A small network was shown many inputs. Here are its activations along a few directions, one row for each input.
Each table varies a few parts of the input and shows all the possible inputs, shuffled.
Descriptions start from the smaller parts, as in this example, which fits no table here: values(3) and (point or ring(9) or (line(4) and ring(5))).
Shared parts are said once, and a part with two or three values counts as separate values.
In the rows, 128 means zero.

Other details of the inputs shift rows strongly along three fixed directions, in all tables alike. That doesn't count.

Rows:
x1: [110 134 166 101 162 145 106  88 102 106  99 167 149 131]
x2: [119 142 100 154 120 137  95 144 136 130 173 119 110 138]
x3: [127 144 111 149 126 145  82 132 128 128 176 132 109 143]
x4: [105 132 164  86 157 140 122  97 101  96  94 158 153 122]
x5: [122 143 135 131 119 145  91 123 123 100 140 138 111 147]
x6: [171  67 146 117 118 124 159 126 130 145  98 132 139 165]
x7: [115 168 136 137 113 133 103 132 118 118 151 124  99 114]
x8: [173  55 147  99 132 117 163 112 120 154  97 129 150 153]
x9: [111 132  55 140 146  58 237 172 172 157 109  66 169  55]
x10: [115 153 125 129 122 145  82 132 113 112 167 135 108 142]
x11: [ 65 189  82 124 162  76 195 146 148 112  95  95 164  40]
x12: [129 164 115 160 109 142 107 143 139 143 168 122 100 110]
x13: [181  84  99 158  86 108 156 168 151 182 165  83 104 139]
x14: [103 135 160  97 159 137 110  92  98 108  97 158 147 133]
x15: [106 136 168  92 144 146 107  97 101  99 102 160 143 130]
x16: [121 152 115 153 125 140 108 142 138 116 150 136 120 140]
x17: [129 157 113 164 107 141  95 140 136 140 177 119  97 118]
x18: [163  56 143 110 140 122 156 113 126 152  89 135 151 156]
x19: [ 99 137 171  97 157 147 104  89  99 102  89 168 149 132]
x20: [114 170 132 139 107 134 103 131 122 122 147 124  92 113]
x21: [123 158 117 155 107 130 105 137 133 137 149 119  91 119]
x22: [176  71  85 164 100 114 142 165 165 163 147  95 113 164]
x23: [133 159 130 151 100 148  87 139 127 133 182 122  91 123]
x24: [172  60 144 117 117 125 167 132 129 147  98 133 137 167]
x25: [102 142 163 103 153 134 119  88 116  94  81 157 150 128]
x26: [120 150 132 136 117 142 100 125 131 103 144 132 116 139]
x27: [133 163 128 148 103 147 101 142 131 138 171 122  98 114]
x28: [ 59 182  73 118 183  81 220 156 159  92  84 111 195  52]
x29: [169  53 141 103 120 117 160 119 125 155  99 121 142 158]
x30: [176  53 144 107 127 121 157 118 124 155 104 128 145 156]
Each input here is: values(2) and (line(4) or line(5) or ring(6)).
Changing only the values(2) part turns x7 into x11. The same change can be made to x13. Which row results?
> x9
Change only the line(4) part in x25. List by row number the other rows that result.
> x16, x22, x28

Rows:
x31: [ 98 173 118 130 133 139 104 125 133  85 142 137 133 126]
x32: [152  84 131 122 129 126 134 118 140 133 102 129 134 156]
x33: [151  86 128 114 134 127 145 128 125 136 115 135 145 164]
x34: [ 45 225  66 129 180  82 192 148 158  98 115  94 180  13]
x35: [149  81 132 129 135 124 139 125 132 134 107 132 136 159]
x36: [175 110  62 201  79 117 140 190 178 188 196  72  89 136]
x37: [110 172 120 152 114 141  71 131 121 123 177 122  94 128]
x38: [ 86 148 188  67 176 150 108  75  86  75  77 185 172 122]
x39: [163  93 150 119 115 130 147 118 125 153 119 128 126 132]
x40: [121 169 129 156 101 145  93 148 128 120 166 132  87 125]
x41: [101 179 110 136 116 131  98 148 127 112 175 109 104 108]
x42: [159  99 155 121 114 130 151 123 128 152 103 127 125 133]
x43: [152  80 126 125 134 135 131 128 126 144 119 138 133 166]
x44: [162  89 144 111 117 125 141 121 119 151 124 121 123 135]
x45: [108 109  82 111 152  58 249 141 158 149  64  84 185  66]
x46: [ 98 157 207  96 147 154  91  68  83  98  73 188 126 128]
x47: [151  74 130 121 134 136 130 127 130 146 120 133 145 154]
x48: [108 171 126 139 107 141  94 137 120 111 159 126  95 121]
x49: [156  82 137 126 125 123 140 129 128 128 118 133 137 166]
x50: [115 179 118 155 119 147  62 132 116 123 191 134  90 121]
What do these inputs look like to the network?
> values(2) and (line(4) or ring(6))
Changing only the values(2) part turns x47 into x38. The same change can be made to x35. Which row results?
> x49
